These are the activations of a small network on made-up records, seen along a few directions, one row for each record.
Records have a field called P. Each example row is followed by its value.
Other fields move the rows too, some of them a lot.
(in the rows, 500 means zero)
Strong random noise was added to every row along 11 fixed directions; ignore it. To show where, here is one row again and again, with new noise each time:
[411 535 739 506 378 565 659 483 453 513 309 353 409 526 509 391 719 529
 627 338 358 450 477 442 574 420 688 596 548 539 508 349 453]
[322 552 333 563 467 494 684 478 499 366 512 700 551 509 318 401 300 500
 644 582 504 564 816 473 456 328 642 741 773 376 467 473 407]
[576 644 508 430 389 396 744 349 491 497 101 383 243 582 636 440 517 434
 620 514 566 410 441 335 338 475 772 646 313 587 560 376 407]
[491 368 330 482 546 416 216 661 609 579 679 721 657 455 617 575 291 547
 405 604 621 561 477 578 456 687 324 410 486 511 384 622 531]
[663 457 383 519 775 363 222 728 570 566 645 543 422 395 407 461 361 493
 467 595 499 546 460 389 527 572 375 271 389 591 340 479 649]
[679 694 704 598 557 513 487 491 810 722 463 526 282 388 555 394 483 654
 788 559 658 367 311 814 482 353 629 551 251 515 435 541 391]
[430 609 364 593 551 334 253 543 743 528 448 481 583 607 637 636 408 156
  92 453 448 500 566 545 591 756 213 116 525 401 520 602 634]
[610 403 669 501 669 520 492 735 404 499 399 366 344 506 365 384 647 587
 761 448 305 575 491 319 531 457 644 490 575 598 378 318 502]
[293 241 796 268 362 421 303 659 302 650 647 534 550 453 441 418 848 681
 425 298 399 565 365 451 803 516 440 516 630 679 374 407 646]
[372 615 610 563 409 481 718 454 520 367 513 547 293 547 160 326 460 496
 501 379 551 321 768 452 619 239 599 614 711 299 570 317 440]
[709 325 469 582 596 676 478 701 502 492 608 586 529 331 584 444 269 823
 896 648 604 442 440 441 257 518 648 621 342 544 348 453 364]
[496 452 669 511 605 515 506 589 390 531 536 431 487 324 367 384 622 604
 779 518 307 547 569 378 647 362 619 467 558 598 334 449 645]
[227 373 550 479 494 571 343 525 206 685 504 517 809 315 600 537 713 500
 606 497  65 934 423 620 610 717 534 473 805 736 422 727 719]

[243 470 615 362 247 390 536 459 456 523 521 590 565 489 430 404 653 570
 399 397 534 516 560 475 701 378 535 687 633 529 507 427 522] => p5
[603 381 661 328 597 369 411 605 312 642 383 577 420 537 449 533 657 602
 776 656 435 798 477 662 488 536 598 528 685 593 475 671 548] => p5
[597 305 390 437 570 378 297 672 632 445 646 633 491 634 534 583 389 445
 286 483 701 418 562 456 449 587 256 352 465 430 479 525 444] => p3
[705 432 423 523 717 486 353 596 548 513 616 591 449 403 508 567 349 555
 781 740 563 560 571 514 445 530 463 433 452 497 348 587 537] => p10
[546 397 528 549 336 670 649 373 548 380 420 352 803 439 934 645 474 488
 652 554 491 328 608 297 427 509 522 401 309 461 383 545 460] => p6
[625 374 528 489 550 529 372 640 630 478 856 727 442 436 366 453 278 694
 537 545 816 295 565 679 494 382 337 428 456 255 435 576 431] => p14
[551 751 330 524 759 251 366 640 705 621 241 518  92 842 239 492 512 177
 280 463 451 769 429 837 493 574 425 473 761 455 635 505 337] => p9
[679 669 274 527 737 383 543 342 249 560 425 595 138 424 186 477 265 373
 435 638 515 686 410 599 279 614 574 504 639 513 742 641 601] => p8
[491 643 486 533 478 496 564 312 554 588 588 569 361 399 419 363 492 497
 445 466 529 553 374 727 511 370 585 638 442 505 598 573 505] => p5
[495 417 749 354 357 375 369 581 570 764 252 409 483 685 773 617 869 520
 496 388 470 535 232 605 606 707 477 428 412 674 519 559 474] => p3
[303 677 208 523 582 470 795 403 498 321 258 590 495 759 387 454 399 227
 567 577 383 766 821 457 355 391 666 784 877 382 559 457 299] => p7
[686 354 284 527 719 662 429 755 328 456 552 486 362 496 420 335 399 608
 474 426 374 686 239 350 184 646 562 563 407 649 552 280 373] => p14
[486 715 552 603 412 490 623 387 819 578 147 447 580 667 781 663 428 416
 664 619 599 404 576 665 378 579 591 515 453 412 533 635 293] => p7
[594 605 333 460 520 469 448 506 602 673 452 667 327 503 582 465 385 659
 641 575 742 545 116 633 257 463 633 750 228 720 515 451 363] => p13
[477 642 334 458 539 320 651 401 485 344 380 436 364 561 304 472 389 291
 354 532 528 396 726 218 486 362 525 474 447 503 566 392 627] => p1
[518 340 454 424 366 508 432 549 396 516 608 582 522 433 558 504 387 802
 390 522 743 348 346 371 381 650 416 569 303 591 544 466 487] => p2
[245 337 458 544 415 660 431 622 246 401 753 390 811 388 435 430 609 530
 284 284 262 517 564 190 672 581 393 453 647 610 431 298 683] => p11
[278 425 481 469 289 640 424 504 502 465 440 276 941 478 922 626 730 410
 376 430 277 479 419 330 609 695 431 353 345 612 411 501 587] => p10
[537 459 310 302 483 306 497 465 457 450 350 576 401 626 515 507 465 379
 374 633 625 488 541 277 429 533 493 521 405 577 488 438 521] => p12
[527 710 396 491 784 253 311 639 666 565 479 474 211 743 184 477 521 218
 153 414 407 657 527 510 638 526 302 310 654 494 533 392 542] => p7
[466 639 464 513 505 470 566 388 647 517 424 614 290 632 394 421 503 398
 445 500 609 539 487 703 436 395 528 681 557 440 600 510 297] => p10
[540 543 269 438 660 350 457 462 346 363 475 426 542 403 495 504 398 358
 413 613 415 557 610 132 474 464 492 403 377 626 403 451 707] => p13
[221 511 621 510 339 566 667 402 416 476 354 491 614 650 499 580 629 447
 479 434 326 582 684 603 585 544 538 616 898 372 699 647 455] => p8
[630 521 450 486 538 537 621 624 338 523 159 393 398 650 538 461 516 639
 794 632 460 686 369 434 186 616 806 764 513 700 553 377 320] => p11
[392 498 372 404 390 415 656 254 399 499 270 526 675 405 755 620 509 440
 687 699 416 659 585 537 414 518 617 620 506 597 492 703 542] => p9
[696 470 548 286 551 260 359 493 505 642 263 445 282 680 655 591 671 430
 512 510 575 564 277 509 450 659 523 448 418 672 484 548 509] => p6
[522 330 260 251 535 208 380 682 399 530 486 671 583 603 554 590 441 535
 478 668 603 715 519 281 472 640 430 548 544 688 397 551 564] => p3
[533 524 461 507 793 474 430 669 468 432 531 505 427 545 209 372 629 433
 591 466 230 748 591 444 618 384 525 541 792 525 412 427 538] => p12
[479 673 579 442 479 375 583 272 414 588 465 521 207 518 329 464 520 409
 380 436 575 502 523 624 551 447 470 450 586 443 651 570 564] => p2
[234 336 567 227 218 508 471 407 320 670 471 710 588 591 641 549 672 653
 503 421 520 720 355 768 455 567 615 893 752 611 611 634 398] => p1
[577 489 711 689 468 788 572 562 531 578 498 465 586 376 508 513 463 776
 902 580 432 504 467 702 378 506 680 566 589 505 510 577 313] => p6
[563 277 591 601 625 645 551 679 680 270 476 426 688 660 671 628 457 429
 675 468 405 452 799 469 501 482 432 394 639 262 339 507 348] => p4
[578 525 633 541 530 659 586 426 264 588 742 590 281 196 181 364 424 730
 697 539 503 497 356 699 435 360 621 658 556 468 602 575 486] => p8
[740 551 462 406 714 303 310 567 384 597 474 444  79 534 281 488 454 356
 291 507 552 513 360 501 464 655 381 172 422 521 611 545 671] => p14
[577 352 423 228 622 195 502 548 218 478 222 439 488 597 536 581 543 433
 658 692 387 703 585 178 518 525 596 494 505 762 322 513 672] => p4
[348 562 529 582 472 549 636 483 462 349 437 464 534 599 389 498 499 360
 500 428 383 447 825 428 564 345 557 537 743 330 553 434 485] => p1
[644 674 519 548 866 468 383 658 594 643 541 527 218 476 196 286 613 497
 619 442 373 743 342 713 614 339 557 579 581 641 425 414 452] => p9
[634 278 515 314 478 424 274 497 311 656 824 763 397 324 429 567 331 812
 462 617 834 444 379 585 462 621 349 436 392 554 457 650 621] => p2
[458 434 467 518 558 545 639 582 214 328 504 445 229 609 137 405 417 494
 291 337 392 540 612 315 486 550 509 551 771 438 735 301 446] => p4
[761 713 348 584 613 548 577 336 443 612 364 296 189 327 568 390 408 431
 432 571 534 469 176 375 264 557 677 468  40 765 587 423 554] => p11
[473 709 388 773 498 738 506 446 789 490 509 544 607 541 610 494 380 413
 421 420 481 434 464 805 414 556 486 551 541 342 599 559 326] => p12
[302 654 261 745 572 692 173 586 800 751 716 603 870 413 797 509 465 437
 156 384 395 720 116 943 471 657 317 514 379 589 467 585 381] => p13

Here are new rows. What is P for each?
[750 450 700 744 658 800 672 496 392 260 439  51 600 305 626 511 515 459
 790 477 144 293 607 199 473 535 557  99 355 388 461 447 707] => p14
[688 568 594 584 522 534 471 583 714 515 309 483 367 616 597 548 413 547
 561 475 693 356 412 668 369 646 522 482 432 421 599 491 257] => p9
[392 444 609 313 177 362 511 271 331 484 649 637 382 497 427 568 497 528
 203 382 808 242 562 510 615 545 365 469 558 419 653 532 608] => p6
[723 496 409 510 791 500 442 649 561 516 459 415 491 399 493 456 456 525
 787 668 378 580 480 344 411 414 608 411 276 630 330 437 578] => p1
[354 558 468 487 417 396 324 284 448 620 671 578 595 355 518 530 488 337
 157 446 478 545 452 715 687 601 276 308 577 488 604 753 793] => p5
[554 555 304 595 586 450 497 545 605 416 432 402 492 615 565 527 383 293
 276 440 448 433 493 395 435 607 400 338 465 428 515 409 543] => p14
[517 350 361 592 483 817 406 511 268 545 740 670 588 370 494 474 346 700
 433 425 474 636 255 666 293 745 494 633 581 516 661 571 375] => p12
[580 442 678 507 354 544 501 454 501 487 574 545 390 495 481 586 462 547
 574 447 659 289 584 666 497 511 468 407 566 284 597 628 449] => p3
[617 546 636 429 601 496 732 417 316 474 370 544 227 500 271 437 545 555
 811 557 460 638 559 563 401 378 731 720 675 502 550 549 444] => p8
[450 476 493 454 214 521 401 285 495 608 750 689 402 497 500 539 339 576
  78 385 834 276 319 760 467 621 327 477 456 408 745 598 443] => p6
[660 405 500 459 578 566 539 563 255 438 531 450 345 400 359 469 417 607
 657 567 463 493 511 390 359 542 587 422 491 491 533 512 566] => p14
[616 481 438 666 413 805 658 339 412 428 447 522 552 347 680 518 254 611
 719 569 550 413 423 637 166 625 639 641 409 460 659 601 311] => p9
[436 311 355 252 599 392 402 698 517 591 416 613 742 636 646 511 640 581
 744 588 337 879 456 417 505 418 639 759 585 728 216 488 443] => p1
[591 526 695 683 673 799 406 774 696 585 866 547 397 371 240 232 533 787
 672 336 462 468 314 851 558 254 500 569 497 391 435 396 311] => p14
